Each row below holds a small network's activations on one record, seen along a few directions.
After each row come some of the record's fields: SAMU, NIFU, REN, TON, SEL, VOM.
Not every record has every field; a missing one is left out.
Other fields move the rows too, some of them a lot.
(in the rows, 500 means zero)
Strong random noise was added to every row along 3 fixed directions; ignore it. To show where, here is one row again and again, with new noise each time:
[626 404 494 689 646 366 533 569 467 226 495 721 612 326 378 296]
[404 623 602 433 714 404 461 758 313 603 288 532 477 517 479 405]
[425 606 635 470 587 322 605 558 383 520 517 486 532 405 423 529]
[433 595 623 476 624 356 555 623 362 537 450 519 520 422 440 489]
[480 538 633 534 597 392 541 628 355 531 482 580 535 337 446 516]

[631 505 581 507 517 641 381 512 557 654 528 543 566 389 545 496]  SAMU: tira / REN: tifo / TON: nuva / SEL: geg / VOM: bigo
[564 515 438 486 508 434 512 351 546 306 521 525 552 571 358 330]  SAMU: zeder / NIFU: nev / REN: tifo / TON: nuva / SEL: ridon / VOM: bigo
[353 433 581 513 509 569 410 675 336 595 366 527 387 495 557 528]  SAMU: kof / NIFU: nev / REN: tomom / TON: zeguz / SEL: ridon / VOM: bigo
[617 409 397 654 526 699 335 843 414 601 399 779 383 246 642 509]  SAMU: kof / NIFU: dosul / REN: tomom / TON: nuva / SEL: ziva
[543 473 435 481 455 714 493 367 573 510 587 543 529 482 595 540]  SAMU: kof / NIFU: dosul / REN: tomom / TON: nuva / SEL: ridon / VOM: muneg
[478 579 456 472 570 396 518 470 546 435 557 335 517 615 500 367]  SAMU: zeder / NIFU: dosul / REN: tifo / TON: zeguz / SEL: geg / VOM: bigo
[418 645 405 253 639 520 399 370 594 626 391 381 524 712 552 352]  SAMU: kof / NIFU: dosul / REN: tomom / TON: nuva / SEL: geg / VOM: bigo
[565 423 431 525 565 610 429 681 497 511 412 628 468 599 581 392]  SAMU: zeder / NIFU: tiba / REN: tifo / TON: vuk / SEL: geg / VOM: muneg
[457 339 473 619 378 417 605 236 496 426 708 586 490 403 430 660]  SAMU: kof / NIFU: nev / REN: tomom / TON: zeguz / SEL: geg / VOM: muneg
[514 599 468 439 599 487 503 454 509 496 367 528 549 627 487 427]  SAMU: zubis / NIFU: tiba / REN: tifo / TON: nuva / VOM: muneg
[464 460 562 528 555 552 363 553 383 500 382 611 466 464 484 456]  SAMU: kof / NIFU: nev / REN: tomom / TON: nuva / SEL: ridon / VOM: bigo
[511 430 507 559 488 457 551 540 486 365 514 619 501 532 495 463]  SAMU: kof / NIFU: tiba / REN: tifo / TON: vuk / SEL: ridon / VOM: muneg
[575 599 543 532 608 357 469 372 581 347 442 471 664 504 425 358]  SAMU: zubis / NIFU: tiba / REN: tifo / TON: nuva / VOM: bigo
[488 510 526 562 475 599 566 495 496 667 617 449 540 408 569 591]  SAMU: zubis / NIFU: dosul / REN: tomom / TON: zeguz / SEL: geg / VOM: muneg
[628 368 437 774 449 504 517 716 472 224 575 777 346 258 504 441]  SAMU: kof / NIFU: nev / REN: tomom / TON: nuva / SEL: ziva
[544 708 576 510 449 322 561 490 622 491 601 448 489 435 517 493]  SAMU: zubis / NIFU: tiba / REN: tifo / TON: nuva / SEL: geg
[551 487 580 509 582 621 415 765 443 666 449 541 462 442 629 447]  SAMU: zeder / NIFU: tiba / REN: tifo / TON: vuk / SEL: geg / VOM: bigo
[700 454 464 567 541 616 462 515 572 470 516 577 527 417 503 418]  SAMU: tira / REN: tifo / TON: nuva / SEL: geg / VOM: bigo
[648 398 590 563 352 525 570 416 585 506 660 555 538 299 537 672]  SAMU: zubis / NIFU: tiba / REN: tifo / TON: vuk / SEL: geg / VOM: bigo
[511 510 570 524 452 387 540 382 556 427 504 454 618 463 467 470]  SAMU: zubis / NIFU: tiba / REN: tifo / TON: zeguz / SEL: ridon / VOM: bigo
[448 478 575 589 443 530 445 424 429 446 419 489 541 404 431 565]  SAMU: zubis / NIFU: nev / REN: tomom / TON: zeguz / SEL: ridon / VOM: bigo
[472 532 385 481 638 528 382 582 391 481 274 567 452 729 431 361]  SAMU: zeder / NIFU: nev / REN: tifo / TON: nuva / VOM: muneg
[304 667 474 249 566 444 542 491 590 560 379 226 362 842 499 491]  SAMU: zubis / NIFU: nev / REN: tomom / TON: vuk / SEL: geg / VOM: bigo
[572 452 495 586 481 599 536 516 494 423 619 571 478 471 492 531]  SAMU: zeder / NIFU: nev / REN: tifo / TON: nuva / VOM: muneg
[584 606 567 558 648 428 444 501 620 418 449 466 651 507 456 291]  SAMU: zubis / NIFU: tiba / REN: tifo / TON: nuva / SEL: geg / VOM: bigo
[477 451 408 535 531 438 587 376 504 439 452 481 484 507 361 448]  SAMU: zubis / NIFU: nev / REN: tomom / TON: zeguz / SEL: geg / VOM: bigo
[577 669 611 469 553 405 510 319 654 484 572 347 600 508 516 443]  SAMU: zubis / NIFU: tiba / REN: tifo / TON: nuva / SEL: geg / VOM: bigo
[569 352 454 614 551 514 493 488 488 271 521 683 493 410 431 395]  SAMU: kof / NIFU: nev / REN: tomom / TON: nuva / VOM: bigo
[435 417 460 545 523 618 440 553 431 648 396 552 417 527 523 613]  SAMU: zubis / NIFU: nev / REN: tomom / TON: zeguz / SEL: geg / VOM: muneg
[459 550 535 360 435 702 506 508 532 810 571 399 421 553 700 681]  SAMU: zubis / NIFU: dosul / REN: tomom / TON: vuk / SEL: geg / VOM: muneg
[583 390 538 594 415 648 348 354 455 489 528 651 669 235 497 579]  SAMU: kof / NIFU: dosul / REN: tomom / TON: nuva / SEL: ridon / VOM: bigo
[422 588 576 416 446 494 437 474 396 661 496 372 533 514 521 566]  SAMU: zeder / NIFU: dosul / REN: tifo / TON: zeguz / SEL: ridon / VOM: bigo
[391 309 570 668 398 561 389 493 227 544 417 749 518 314 440 698]  SAMU: kof / NIFU: nev / REN: tomom / TON: zeguz / SEL: ridon / VOM: muneg
[673 339 581 716 409 618 514 460 569 419 649 709 647 240 549 535]  SAMU: zubis / NIFU: tiba / REN: tifo / TON: vuk / SEL: ridon / VOM: muneg
[292 643 665 303 363 404 662 470 349 740 556 371 391 576 527 814]  SAMU: kof / NIFU: tiba / REN: tifo / TON: vuk / SEL: ridon / VOM: muneg
[599 400 444 595 448 441 524 480 522 298 495 544 531 498 459 407]  SAMU: zeder / NIFU: tiba / REN: tifo / TON: zeguz / SEL: ridon / VOM: bigo
[582 451 499 537 375 461 665 389 547 374 666 472 544 373 419 607]  SAMU: tira / REN: tifo / TON: vuk / SEL: ziva / VOM: bigo
[522 502 549 510 489 528 621 610 389 535 589 500 422 372 451 605]  SAMU: zeder / NIFU: nev / REN: tifo / TON: nuva / SEL: ziva / VOM: bigo
[385 528 365 342 569 504 464 601 470 552 327 467 354 859 484 430]  SAMU: zeder / NIFU: nev / REN: tifo / TON: vuk / SEL: geg / VOM: muneg
[626 402 589 593 464 580 392 483 479 586 623 649 550 285 483 543]  SAMU: zeder / NIFU: nev / REN: tifo / TON: nuva / SEL: geg / VOM: bigo
[529 653 467 500 540 296 577 501 761 369 549 452 526 586 494 232]  SAMU: zubis / NIFU: tiba / REN: tifo / TON: vuk / SEL: geg
[479 530 445 385 514 491 507 580 538 455 513 380 448 654 534 464]  SAMU: zeder / NIFU: dosul / REN: tifo / TON: vuk / SEL: ziva / VOM: bigo
[371 509 675 482 440 515 499 519 389 728 592 411 380 395 582 715]  SAMU: kof / NIFU: nev / REN: tomom / TON: zeguz / SEL: geg / VOM: bigo

Here are new rows. What are their fields?
[486 460 420 538 564 628 316 533 420 442 266 544 542 520 556 361]  SAMU: kof / NIFU: dosul / REN: tomom / TON: zeguz / SEL: ridon / VOM: bigo
[567 538 444 506 356 487 604 517 647 516 734 489 421 431 561 463]  SAMU: zeder / NIFU: dosul / REN: tifo / TON: vuk / SEL: geg
[421 612 489 420 510 368 623 348 580 332 467 429 608 680 438 385]  SAMU: zubis / NIFU: tiba / REN: tifo / TON: vuk / SEL: ridon / VOM: muneg
[581 521 584 456 503 584 387 590 425 683 456 569 490 421 560 569]  SAMU: zeder / NIFU: tiba / REN: tifo / TON: nuva / SEL: geg / VOM: bigo
[428 602 495 425 488 498 536 352 573 617 589 331 522 604 595 552]  SAMU: zubis / NIFU: dosul / REN: tomom / TON: zeguz / SEL: geg / VOM: muneg
[563 605 429 375 697 599 300 600 530 618 218 501 494 705 521 238]  SAMU: tira / REN: tifo / TON: nuva / SEL: geg / VOM: bigo
[379 553 494 417 472 491 690 562 476 568 669 364 464 554 509 615]  SAMU: zeder / NIFU: dosul / REN: tifo / TON: vuk / SEL: ziva / VOM: muneg
[280 743 636 353 512 288 675 445 467 631 589 211 429 681 528 627]  SAMU: kof / NIFU: tiba / REN: tifo / TON: zeguz / SEL: geg / VOM: muneg
[452 515 472 458 529 617 434 641 385 695 378 475 332 665 578 520]  SAMU: zeder / NIFU: nev / REN: tifo / TON: zeguz / SEL: geg / VOM: muneg
[433 474 318 531 642 400 538 401 533 177 415 559 469 752 384 282]  SAMU: kof / NIFU: nev / REN: tomom / TON: nuva / VOM: muneg
[482 498 661 511 461 564 342 558 319 627 445 618 576 342 432 576]  SAMU: zeder / NIFU: nev / REN: tifo / TON: nuva / SEL: ridon / VOM: bigo
[436 620 437 469 479 412 588 549 543 363 518 546 338 566 476 341]  SAMU: kof / NIFU: nev / REN: tomom / TON: nuva / SEL: ridon
[500 489 487 489 686 732 297 810 400 642 261 604 522 455 574 364]  SAMU: kof / NIFU: dosul / REN: tomom / TON: nuva / SEL: ziva / VOM: bigo
[525 445 537 645 490 479 462 551 345 376 372 652 514 472 486 456]  SAMU: kof / NIFU: tiba / REN: tifo / TON: zeguz / SEL: ridon / VOM: muneg
[533 542 627 433 357 628 470 469 384 653 598 495 529 341 537 670]  SAMU: zeder / NIFU: dosul / REN: tifo / TON: nuva / SEL: ridon / VOM: bigo
[545 372 500 602 579 764 291 673 407 712 344 711 442 417 567 593]  SAMU: zubis / NIFU: nev / REN: tomom / TON: nuva / SEL: geg / VOM: muneg
[561 467 517 512 561 571 288 645 374 609 346 609 446 499 491 485]  SAMU: zeder / NIFU: nev / REN: tifo / TON: nuva / SEL: geg / VOM: bigo
[389 501 368 399 631 602 484 613 508 582 310 493 368 759 531 418]  SAMU: zubis / NIFU: nev / REN: tomom / TON: vuk / SEL: geg / VOM: muneg
[539 366 160 526 688 621 505 637 571 238 334 609 420 724 563 225]  SAMU: kof / NIFU: dosul / REN: tomom / TON: vuk / SEL: ziva / VOM: muneg
[523 518 566 481 594 640 377 664 546 692 380 543 502 569 645 450]  SAMU: zubis / NIFU: tiba / REN: tifo / TON: vuk / SEL: geg / VOM: muneg
[554 445 391 504 619 457 424 651 468 349 289 599 512 613 448 280]  SAMU: zeder / NIFU: tiba / REN: tifo / TON: vuk / SEL: ziva / VOM: bigo
